A small network was shown many inputs. Here are its activations along a few directions, one row for each input.
Each table varies a few parts of the input and shows all the possible inputs, shuffled.
A made-up example of a description, with smaller parts first: one of 5 places around a ring, together with either a single point or one of 9 places around a ring or (one of 3 separate values, together with one of 6 places along a line).
Shared parts are said once, and a part with two or three values counts as separate values.

Other details of the inputs shift rows strongly along two fixed directions, in all tables alike. That doesn't count.

Table:
R1: 5  -11  1  13  18  -32  55  -9  -38  -53  -34  25
R2: -48  -10  35  -35  -12  -20  -58  23  29  -12  16  -14
R3: 18  -24  -16  11  23  -6  42  -3  -26  0  -46  73
R4: 35  12  2  21  -17  25  7  16  -14  50  29  -60
R5: -18  0  -22  -33  21  -49  -3  -24  19  -16  -1  55
R6: 14  -4  -19  19  -24  79  -6  -25  -16  51  12  -27
R7: 35  42  4  9  -11  18  5  -4  -24  21  73  -42
R8: 17  19  -11  17  -33  21  -18  -4  -22  28  83  -27
R9: 38  6  -34  31  -3  42  -6  -29  -15  -14  44  -59
R10: 16  -29  -7  39  -13  49  -9  -16  -43  -14  45  -37
R11: -50  26  40  -23  8  9  -30  15  89  17  -34  -12
R12: -40  24  2  -31  37  -11  -67  -11  87  -23  21  -35
R13: 1  -12  3  14  -20  7  -14  21  9  43  21  -14
R14: 11  14  -11  -5  8  16  61  -6  -1  13  -52  34
R15: 5  -4  -3  -25  -15  -11  64  5  -13  40  -34  74
R16: 16  11  16  -26  -11  -39  40  25  -33  -17  -7  11
R17: 4  -26  11  -9  -23  -34  37  13  -52  -35  -21  55
R18: -43  5  22  13  25  -14  -77  16  69  -8  -23  -47
R19: 38  3  -29  28  11  46  16  -8  -31  18  -8  -35
R20: -43  -2  33  -26  -3  -25  -36  32  41  -59  -33  -11
R21: -27  -23  7  2  20  -36  -33  12  24  -2  -33  31
R22: 14  -19  -23  -5  15  -34  28  -39  -38  -29  -16  60
Description of these inputs: one of 2 separate values, together with either one of 5 places around a ring or one of 6 places around a ring.
Question: The inputs of R8 and R7 match in every part but the choice among 2 separate values. If R10 is changed in the same way as R8 into R7, which row does it become?
Answer: R1

Table:
R23: -30  3  10  -10  11  -1  -92  -14  50  -30  62  -44
R24: 57  -23  -31  11  -13  -44  78  -4  -103  -30  5  49
R25: 72  3  -30  40  -31  61  30  -1  -66  51  42  -54
R26: -36  -8  7  -17  20  -12  -5  -10  26  -23  -52  28
R27: 57  2  -27  7  -31  3  109  5  -79  51  -15  62
R28: -25  11  0  12  10  62  -73  -15  74  46  30  -48
R29: -11  20  -8  11  1  58  -69  -21  48  32  50  -74
R30: -57  -13  14  -10  26  -17  -27  11  68  -2  -65  34
R31: 21  -10  -22  1  3  -21  58  -2  -37  3  -42  38
R32: 7  -10  4  -26  0  -92  61  4  -56  -40  -25  81
R33: -44  19  2  -36  42  -75  4  -11  49  -40  -47  58
R34: -44  11  16  -38  2  -42  7  14  32  -3  -45  40
R35: 47  18  -3  19  -35  58  9  7  -35  27  71  -67
R36: -57  0  30  -10  28  13  -71  -2  76  -44  -14  -32
R37: -20  -1  14  -9  5  -17  19  7  21  26  -45  44
R38: 50  -12  -14  21  -23  3  8  5  -66  -10  53  -24
R39: 54  8  -12  36  -17  53  -1  6  -33  20  52  -71
R40: -54  14  38  -30  24  -50  -28  12  62  -32  -39  14
R41: 39  -4  -16  35  -17  56  13  7  -24  57  15  -26
R42: 19  7  -3  -6  -9  -19  52  -1  -33  20  -25  28
R43: -10  -22  2  -16  10  -47  14  -9  -29  -62  -16  49
R44: 5  -9  -1  34  -9  95  -39  -12  18  35  26  -55
R45: 10  -3  -6  7  10  -8  17  3  -8  -20  -12  -1
R46: -51  -1  35  -26  -8  -17  -76  18  45  -33  39  -28
Question: What is each input in this table made of?
Answer: one of 4 places along a line, together with either a single point or one of 5 places along a line
Question: The inputs of R38 and R25 match in every part but the place on the line of 4. If R43 is changed in the same way as R38 into R25, which row does it become?
Answer: R26

Table:
R47: 43  -13  -22  5  -9  -10  90  -8  -67  -7  -41  34
R48: -7  -5  -3  -19  21  -57  31  -23  -13  -42  -23  74
R49: 3  28  6  4  4  11  -36  8  26  1  18  -55
R50: 45  5  -10  40  -14  78  3  -13  -14  18  45  -75
R51: -25  -11  12  -9  -13  -35  4  20  10  11  -19  38
R52: 41  -18  -22  -1  -11  -27  64  -26  -85  -18  -3  57
R53: -64  14  25  -34  9  -47  -19  7  67  -8  -28  43
R54: -20  -20  6  10  0  15  -58  16  17  -26  30  -37
R55: 24  -29  -9  10  -3  -27  24  -8  -53  -19  1  41
R56: 29  -10  5  -1  -18  -28  53  23  -54  12  -2  25
R57: 50  18  -36  3  -22  -26  80  -10  -65  40  10  39
R58: -29  -19  23  16  7  29  -59  14  55  -11  -10  -54
R59: 75  7  -47  37  -22  55  12  -18  -66  18  87  -67
R60: -46  19  22  -44  26  -78  -5  12  46  -14  -37  35
R61: -48  -9  15  -18  8  3  -66  3  42  -40  11  -27
R62: 17  13  -16  19  -7  72  -55  -12  29  53  55  -68
R63: 21  -19  -8  19  -16  37  -6  7  -10  36  12  -3
R64: -41  0  44  6  1  22  -95  34  68  -14  11  -70
R65: -42  3  9  -30  25  -29  -5  0  57  -4  -45  59
R66: 7  -4  -6  25  -7  70  -17  -12  -10  25  13  -43
R67: 61  19  -16  5  -11  -24  99  4  -77  -7  -14  42
R68: 28  0  -17  -11  -32  -32  87  0  -71  23  -16  64
R69: -17  9  9  30  8  88  -70  -13  53  22  37  -77
R70: -18  5  -6  -13  30  -42  15  -6  32  -22  -55  20
R71: -67  16  42  -46  25  -60  -20  17  67  -26  -34  33
R72: 29  10  -30  28  7  43  7  -20  -14  33  11  -28
R73: 12  8  6  -15  -7  -33  48  14  -38  -20  -39  33
R74: -34  -5  13  -13  -1  35  -54  1  49  19  -2  -15
R75: -66  0  16  -37  36  -60  -29  4  61  -65  -34  44
R76: 25  3  -17  18  0  23  -34  -31  -9  3  56  -41
R77: 56  6  0  18  -44  56  21  4  -66  42  69  -62
R78: -44  -20  12  -2  29  -23  -10  10  31  -12  -65  43
Question: The inputs of R56 and R60 match in every part but one. If R58 is changed in the same way as R56 into R60, which row does it become?
Answer: R70
Question: What is each input in this table made of?
Answer: one of 4 places along a line, together with either one of 2 separate values or one of 6 places around a ring
Question: Change only the place on the ring of 6 in R50. List by row number the other rows that result.
Answer: R53, R65, R67, R69, R71
Question: Which other rows agree with R66 in the place on the line of 4? List them by row number.
Answer: R47, R52, R61, R68, R73, R74, R77

Table:
R79: 66  -25  -35  46  -23  56  55  0  -77  49  14  1
R80: -15  8  22  0  3  46  -56  -5  23  -12  59  -59
R81: 8  -7  5  3  13  -42  15  5  -25  -36  -15  2
R82: -12  -8  -7  -24  16  -56  33  -4  -3  11  -57  85
R83: -61  13  19  -37  22  -4  -41  -9  65  -11  -35  13
R84: -23  -5  14  18  0  81  -47  -4  37  10  10  -58
R85: 47  -25  -20  19  -30  -13  39  2  -85  -6  17  20
R86: 9  27  33  20  -49  57  -25  39  3  58  49  -82
R87: -53  20  3  -27  34  -74  -7  -3  58  -26  -47  39
R88: -42  12  21  -12  22  -4  -92  14  88  -35  15  -52
R89: 3  13  -3  -5  24  -25  9  -7  23  7  -34  18
R90: 24  -1  -13  43  -8  81  -34  4  17  25  20  -85
R91: -14  -10  23  -11  0  -24  6  -6  -11  -47  -12  18
R92: 67  -6  -43  21  -33  21  55  -17  -77  48  56  3
R93: -32  -16  7  -35  20  -70  -4  14  17  -31  -28  68
R94: 30  11  -27  -17  -12  -32  94  -24  -55  -3  -12  67
Question: What is each input in this table made of?
Answer: either a single point or (one of 3 separate values, together with one of 5 places along a line)
Question: A walk changes only the place on the line of 5. It starts at R81 and steps to R88. List the rest of the walk in order.
Answer: R87, R89, R90
Question: Change only the choice among 3 separate values in R93. List by row number the other rows that result.
Answer: R80, R88

Table:
R95: -30  -11  14  -31  -1  -54  -14  9  0  -25  -20  38
R96: 8  16  -5  5  -1  43  -20  -29  9  10  42  -47
R97: 4  9  4  -6  4  -23  19  8  3  -21  6  26
R98: -26  -12  -10  -22  24  -40  43  -12  1  -38  -67  85
R99: 38  -15  -26  17  -24  33  12  -8  -43  39  18  -18
R100: -66  6  14  -30  17  -16  -56  -8  60  -16  -29  3
R101: -55  -4  39  -5  -5  19  -57  24  60  1  -14  -32
R102: -56  9  15  -23  34  0  -41  -8  79  -27  -26  7
R103: 22  15  -10  25  -7  41  -4  -1  13  44  18  -35
R104: -13  -7  12  0  -7  21  -11  6  3  -23  11  -7
R105: -34  -6  36  12  -6  56  -70  14  46  0  18  -58
R106: 32  11  2  16  -18  57  4  0  -19  6  55  -47
R107: 10  0  -15  17  -8  32  -30  0  8  40  35  -43
R108: -30  25  4  -15  13  -6  -55  -8  57  6  12  -23
R109: -38  -4  17  -26  6  -59  -12  26  30  -7  -25  32
R110: 48  23  -13  4  -26  -4  32  3  -50  20  45  -12
R111: -30  -3  20  -16  -5  -11  -18  -4  9  -28  6  -1
R112: -14  10  7  -15  35  -42  14  4  17  -54  -57  -1
R113: 38  -8  3  43  -20  64  -27  10  -21  29  69  -61
R114: 0  -11  -20  4  20  -12  8  -10  3  -14  -3  36
R115: -60  0  18  -14  5  21  -69  3  72  10  -18  -36
R116: 31  8  -2  -9  -11  -32  97  15  -51  14  -41  55
R117: 31  24  -18  8  -14  49  -4  -19  -19  35  44  -50
R118: -13  6  -14  -22  32  -60  45  -9  16  -30  -52  86
R119: -42  11  21  4  26  20  -67  -1  86  5  -8  -25
R120: -39  -6  6  -2  22  -16  -31  8  54  10  -31  16
R121: 12  18  -7  4  -11  46  -9  -5  11  42  19  -50
R122: 41  5  -33  17  -11  16  8  -16  -43  29  44  -15
R123: 26  1  -16  -13  -8  -61  55  7  -60  -4  0  57
R124: 29  -7  -10  43  -16  97  -18  -14  -15  36  35  -62
R125: -49  10  46  -10  13  22  -62  16  74  -7  -4  -36
R126: 31  -14  1  24  -33  54  -36  -11  -36  7  83  -65
R127: 22  -5  -25  11  3  -2  9  -25  -26  3  32  6
R128: -48  -21  29  -21  7  -46  -15  25  33  -17  -54  43
R129: 48  -19  -36  9  -10  -8  57  -33  -78  -1  9  40
R130: 47  -26  -11  12  -15  -17  76  5  -84  0  -21  62
R131: -37  -24  -1  -15  25  -23  -19  -10  31  -36  -37  49
R132: -55  9  25  -15  34  5  -41  -3  80  -6  -44  5
R133: -26  14  16  3  32  -11  -60  9  63  -45  -12  -60
R134: -20  -10  9  -17  11  -75  41  26  -1  -10  -55  78
R135: 50  -13  -35  21  7  -15  80  -10  -65  16  -22  65
R136: 37  -7  -20  26  14  -8  13  2  -35  -29  3  -30
R137: 3  12  9  -21  -2  -30  35  -7  -18  -19  2  22
R138: 48  -27  -30  18  -1  -4  75  -15  -74  10  -34  66
R139: 41  22  -7  -4  -26  9  38  0  -54  19  35  -17
R140: 14  15  13  19  -19  33  -17  20  14  32  35  -49
R141: -4  -10  -15  -13  2  -21  -4  -14  -15  -2  -12  28
R142: -14  -19  1  12  0  26  -32  0  23  20  -13  -12
R143: 6  0  9  6  -33  36  -10  15  -14  25  25  -46
R144: -12  5  15  -19  18  -67  47  17  5  -21  -55  78
R145: 34  -4  -26  15  -15  30  33  -33  -53  7  25  -6
R146: 13  -6  -14  15  -9  24  36  -4  -23  27  -27  12
R147: 28  -6  -13  21  5  11  21  -2  -39  -34  -16  -35
R148: 25  16  -1  -1  -22  -9  25  17  -19  26  18  -10
R149: 21  -22  -4  10  -15  14  9  3  -36  -17  24  9
R150: -36  14  4  -23  26  -41  -21  -19  50  -22  -14  24
R151: 10  -4  2  6  -9  -4  -15  -4  -15  -8  52  -17
R152: -25  16  -1  -21  13  -34  -4  4  43  13  -32  20
R153: -31  -13  27  -2  -19  29  -82  20  40  13  31  -62
R154: 16  14  5  -15  -18  -11  42  15  -24  20  -5  3
R155: -47  10  15  -25  27  -30  5  5  59  2  -71  38
R156: 18  -10  -6  10  -3  -3  11  8  -22  -14  29  13
R157: 39  17  0  23  -27  44  -21  -9  -18  16  91  -71
R158: 64  -22  -32  25  0  -15  62  -5  -89  -32  -20  4
R159: -37  4  17  -33  -2  -44  -1  9  5  -23  -28  31
Question: What is each input in this table made of?
Answer: one of 5 places around a ring, together with either a single point or (one of 2 separate values, together with one of 6 places around a ring)
Question: The inputs of R159 and R95 match in every part but the place on the ring of 5. If R105 is changed in the same way as R159 into R95, which row does it become?
Answer: R130
Question: The inputs of R120 and R142 match in every part but the place on the ring of 5. If R109 is changed in the same way as R120 into R142, which row does it become?
Answer: R153
Question: Which other rows agree with R112 in the place on the ring of 5? List them by row number.
Answer: R96, R102, R106, R116, R117, R121, R125, R132, R137, R139, R154, R155
Question: Change only the place on the ring of 6 in R103. List by row number the other rows that result.
Answer: R108, R118, R119, R150, R152
